These are the activations of a small neural network, seen along a few directions. Each row is one input.
Each table varies a few parts of the input and shows all the possible inputs, shuffled.
Descriptions start from the smaller parts, as in this example, which fits no table here: one of 4 places along a line, together with either a single point or one of 9 places along a line or (one of 2 separate values, together with one of 5 places around a ring).
Shared parts are said once, and a part with two or three values counts as separate values.
In the rows, zero is written as 128.

Other details of the inputs vary at random and push rows far along two fixed directions, the same in every table; ignore that.

A family of inputs:
x1: [ 88 152 130 131 138 128 115 108 125 148 112 169 155 118]
x2: [203  66 141 104  80 127 134 144 146  92 188  68  71 114]
x3: [150 145 106 146 133 168 157 134 148 166 121 122 151 132]
x4: [ 78  80 163 109 181  78  89 138 105 132 147 130  92  91]
x5: [ 78  90 174 119 220  70  81 138 109 120 148 123 109 107]
x6: [163  80 130 101  88 118 149 161 138  87 181  82  62 129]
x7: [136  84 152 130 139 109 107 163 116 142 158  94  87 132]
x8: [109 157 112 112 115 143 149 116 113 109 110 143 154 146]
x9: [189  78 133 150  70 114 144 154 151 118 177  65  63 120]
x10: [188 137  98 169  32 157 171 118 163 134 131 104 130 150]
x11: [134 144  91 149 140 153 144 139 134 161 107 144 158 126]
x12: [ 91  88 149 124 183  69  87 145 118 115 148 119 112 105]
x13: [ 87  84 180  87 196  96  85 149 108  97 133 118  92 105]
x14: [136 144 107 149 100 139 132 129 123 156 105 137 151 155]
x15: [169 140  93 157  62 148 155 101 171 124 133 111 140 150]
x16: [199  62 127 104  72 114 129 154 144  84 179  74  79 106]
x17: [ 95  89 157 133 175  72  98 161 102 125 138 124 104 105]
x18: [109 166 150 152 152 135 130 114 118 150 115 148 148 138]
x19: [114 168 131 109 135 147 126 106 132 115  93 147 140 133]
x20: [127 151 116 119 103 158 132 109 136 104  99 137 145 137]
x21: [ 97 154 130 108 170 117 110  99  83 116  92 170 177 119]
x22: [ 90 170 146 107 169 138 138 115 103 119 117 165 150 145]
x23: [ 96 164 133 109 150 141 114 116 123 110  88 159 153 125]
x24: [115 155 139 134 116 156 133  96 144 155 127 144 148 131]
x25: [113 143  95 149 160 142 139 138 122 158  93 155 166 125]
x26: [133 160 116 148 125 133 134  97 148 134 126 136 141 142]
x27: [146 146  93 147 133 157 155 134 143 162 111 127 143 129]
x28: [105  85 146  94 152  91 118 164 105  88 154 120  94 114]
x29: [194 148  97 155  46 167 159 127 159 154 137 101 119 163]
x30: [135 167 125 109 132 136 128  99 114 121 108 150 154 127]
x31: [127 157 114 145 118 136 123 133 120 158 106 149 153 149]
x32: [104 141 120 139 110 139 133  95 130 144 111 162 154 129]
Description of these inputs: one of 4 places along a line, together with either one of 3 separate values or one of 5 places along a line.
- Changing only the place on the line of 4 turns x22 into x8. The same change can be made to x24. Which row results? => x32
- Which other rows agree with x30 in the place on the line of 4? List them by row number. => x4, x6, x9, x19, x26, x27, x29

A family of inputs:
x33: [139 110 134 121 110 125 121 125 141 110 143 109 110 124]
x34: [116 125 138 123 123 117 122 120 126 118 137 128 120 129]
x35: [160 102 131 115 104 134 137 135 146 108 158  95 100 122]
x36: [127 115 118 160 135 115 134 148 132 160 130 116 120 129]
x37: [165  92 119 148 103 136 134 150 150 155 154  97 100 114]
x38: [111 193 123 130 128 162 143  98 127 138  98 162 174 150]
x39: [130 118 128 112 135 127 126 138 131 110 130 121 117 123]
x40: [166  76 115 151 116 114 130 155 144 145 165  89 102 117]
x41: [122  95 134 117 124 109 119 142 127 105 143 118 105 116]
x42: [158  76 118 153 113 112 129 162 139 146 160  92 103 125]
x43: [121 100 156 109 166  99 108 140 114 112 148 113 103 110]
x44: [146 114 143 123 117 124 129 139 132 116 148 108 105 130]
x45: [132 179  97 171 128 154 152 111 142 173 100 148 170 139]
x46: [137 118 142 127 111 114 124 125 131 117 146 117 107 131]
x47: [ 73 202 131 122 174 151 131  95 103 143  73 191 191 144]
x48: [168 184  88 141  51 187 167  91 170 126 108 139 160 154]
x49: [140 102 116 151 137 119 122 147 133 152 137 113 124 129]
x50: [195 103 109 123  62 149 150 145 153 106 150  85  98 135]
x51: [154 103 132 121  94 132 139 140 142 111 161  95  94 133]
x52: [136 106 116 158 136 118 128 151 137 150 132 108 114 125]
x53: [137  86 137 118 104 114 125 138 134 107 156 105  91 121]
x54: [ 47 121 160  97 228  80  91 143  76 118 112 163 131 110]
x55: [135  93 133 115 125 108 112 141 120 106 136 112 107 116]
x56: [155 181  99 135  75 180 167 107 153 128 110 143 159 154]
x57: [ 51 112 161 105 220  70  78 140  65 118 104 164 138 104]
x58: [ 93 117 138 140 170 110 109 145 110 170 120 141 129 119]
x59: [ 55 117 168  98 231  84  81 138  84 118 114 150 130 108]
x60: [104 101 148 106 158 107 116 144 108 115 140 124 105 120]
x61: [189 102 111 125  60 146 153 148 147 107 153  89  99 136]
x62: [191 164  77 176  45 180 177 113 171 172 128 119 156 166]
x63: [116 191 107 134 106 157 147  92 135 132  97 167 171 149]
x64: [ 87 208 138 126 178 145 121  91 107 144  78 181 186 145]
x65: [119 193 109 134 109 152 142  93 118 137  89 170 178 150]
x66: [129 183 126 134 119 147 137  88 134 135 106 155 165 140]
x67: [133 116 128 117 127 116 121 127 118 113 127 126 127 116]
x68: [124 129 147 121 138 117 123 130 118 122 139 124 114 132]
x69: [169  88 123 112 102 125 136 149 132 103 154  93  96 117]
x70: [154 102 125 126  80 135 139 131 147 109 150 106 105 129]
x71: [127 186 126 140 108 152 139  92 135 136 103 157 165 149]
x72: [ 85 194 124 126 155 150 124  85 117 138  76 184 187 140]
x73: [128 108 127 148 131 127 123 150 131 162 132 120 118 121]
x74: [159  97 111 164 101 126 143 156 150 149 146  93 104 128]
x75: [108  78 155  97 175  96 107 151 108 106 148 113  96 100]
x76: [ 93 200 134 131 156 141 120  84 117 141  83 179 182 143]
x77: [ 56 118 157  93 235  84  90 139  82 115 111 160 135  98]
x78: [ 94  88 147 134 190  96  92 160 107 155 129 127 109 105]
x79: [103  76 147 102 168  84 100 147 112 100 147 118  99  95]
x80: [158 185 104 139  70 177 159  83 161 131 114 140 165 147]
x81: [123 195 108 129 119 160 148 103 115 138  90 167 176 154]
x82: [124 117 133 116 129 124 124 118 129 115 131 128 126 116]
x83: [140  88 140 122 103 114 121 140 138 106 159  99  94 120]
x84: [176 106 119 120  76 153 149 136 157 109 151  93 100 133]
- Changing only one part turns x75 into x84. The same change can be made to x43. Which row results? => x64
- Changing only one part turns x55 into x65. The same change can be made to x76. Which row results? => x46
- What is each input in this table made of? => one of 4 places along a line, together with either one of 3 separate values or (one of 2 separate values, together with one of 5 places along a line)
- A walk changes only the place on the line of 5. It starts at x67 and steps to x79. List the rest of the walk in order. => x82, x80, x66
- Which other rows agree with x61 in the place on the line of 4? List them by row number. => x38, x41, x42, x44, x47, x56, x57, x70, x71, x73, x74, x83
- Change only the place on the line of 4 in x56. List by row number the other rows that result. => x39, x54, x77
- Change only the choice among 2 separate values in x81. List by row number the other rows that result. => x65
- Change only the choice among 3 separate values in x45. List by row number the other rows that result. => x37, x40

A family of inputs:
x85: [127 122 137 106 113 121 128 136 112 102 133 125 111 134]
x86: [123 176 124 117 112 156 147 108 122 117 104 153 156 149]
x87: [125 112 113 143 120 117 124 138 125 141 124 131 129 122]
x88: [153 155 103 144 117 160 148 127 136 155 115 133 153 140]
x89: [ 86 139 138 113 156 117 112 107 111 112 108 159 148 121]
x90: [121 123 142 108 150 118 115 120 125 105 129 129 123 118]
x91: [128 160 115 124  87 147 135  95 136 114 109 151 152 141]
x92: [157 143 102 149 112 153 148 125 148 147 121 122 142 131]
x93: [127  93 126 134 153 104 120 154 126 131 138 110 110 110]
x94: [ 78 104 154 100 181  92  95 129 109 105 129 140 120 104]
x95: [132 155 104 144 118 140 143 127 119 149 107 146 157 145]
x96: [ 87  94 177 144 167  72  88 133 116 140 157 122  98 118]
x97: [136 118 135 113 107 136 126 116 140 110 137 122 120 118]
x98: [124 162 104 143 142 147 145 125 128 153 106 146 160 138]
x99: [177 134  93 154  68 166 155 122 164 152 131 114 135 132]
x100: [132 116 158 153 118 114 115 115 146 153 156 105 104 128]
x101: [127 176 120 116 120 152 145 102 131 116 112 148 155 143]
x102: [ 93 129 128 135 179 105 112 136 103 143 106 149 149 118]
x103: [105 185 124 116 134 139 131  97 105 119  94 168 170 147]
x104: [152 169 120 118  97 166 148 102 141 121 119 135 149 142]
x105: [199 130 109 120  33 173 174 128 171 101 156  89 100 148]
x106: [115 102 147 102 149 103 113 139 107  95 140 119 109 118]
x107: [134 128 138 105 133 130 129 124 128 106 135 124 119 126]
x108: [116  94 147 104 142 111 109 130 130 103 144 120 105 108]
x109: [115  95 131 127 163 101 117 158 107 133 135 121 118 118]
x110: [129 120 118 134 138 132 135 153 126 140 127 121 122 131]
x111: [102  79 135 130 164  92 105 154 111 132 136 122 112 103]
x112: [190  61 103 144  63 131 148 160 171 123 177  68  75 114]
x113: [ 68 153 149 106 197 102  99 109  90 112  96 171 159 119]
x114: [142 112 150 159  84 109 120 122 147 141 162 108 101 139]
x115: [165  76 122 134 121 116 124 160 139 130 153  89  95 110]
x116: [147  89 134 111  98 106 119 137 127  88 152 101  94 119]
x117: [125 174 131 111 126 160 145 109 127 120 108 150 148 143]
x118: [121 158 106 142 123 145 139 133 116 152  98 150 156 151]
x119: [110 127 162 149 145 108 108 111 138 153 147 123 112 128]
x120: [110 115 126 135 162 117 117 135 125 146 121 135 131 111]
x121: [115 118 121 137 147 106 117 140 109 140 115 137 136 121]
x122: [126  94 131 126 159 119 121 166 117 137 137 111 104 120]
x123: [149 101 150 157  89 115 125 125 164 140 175  88  86 134]
x124: [126 122 126 129 154 133 125 154 113 146 122 127 126 127]
x125: [119 178 122 120 127 148 136  94 131 116 103 156 163 138]
x126: [136 132 142 105 123 140 134 130 125 111 134 124 116 128]
x127: [154 165 118 122  91 164 143  96 148 118 117 133 150 137]
x128: [116 164 109 142 136 151 143 130 118 152  97 151 162 148]
x129: [143 109 119 133 142 127 133 149 129 140 136 113 119 122]
- What is each input in this table made of? => one of 5 places along a line, together with either a single point or (one of 2 separate values, together with one of 4 places along a line)
- Changing only the place on the line of 5 turns x121 into x92. The same change can be made to x85. Which row results? => x117
- Changing only the place on the line of 5 turns x113 into x125. The same change can be made to x96. Which row results? => x123
- Change only the place on the line of 5 in x99. List by row number the other rows that result. => x87, x111, x112, x120
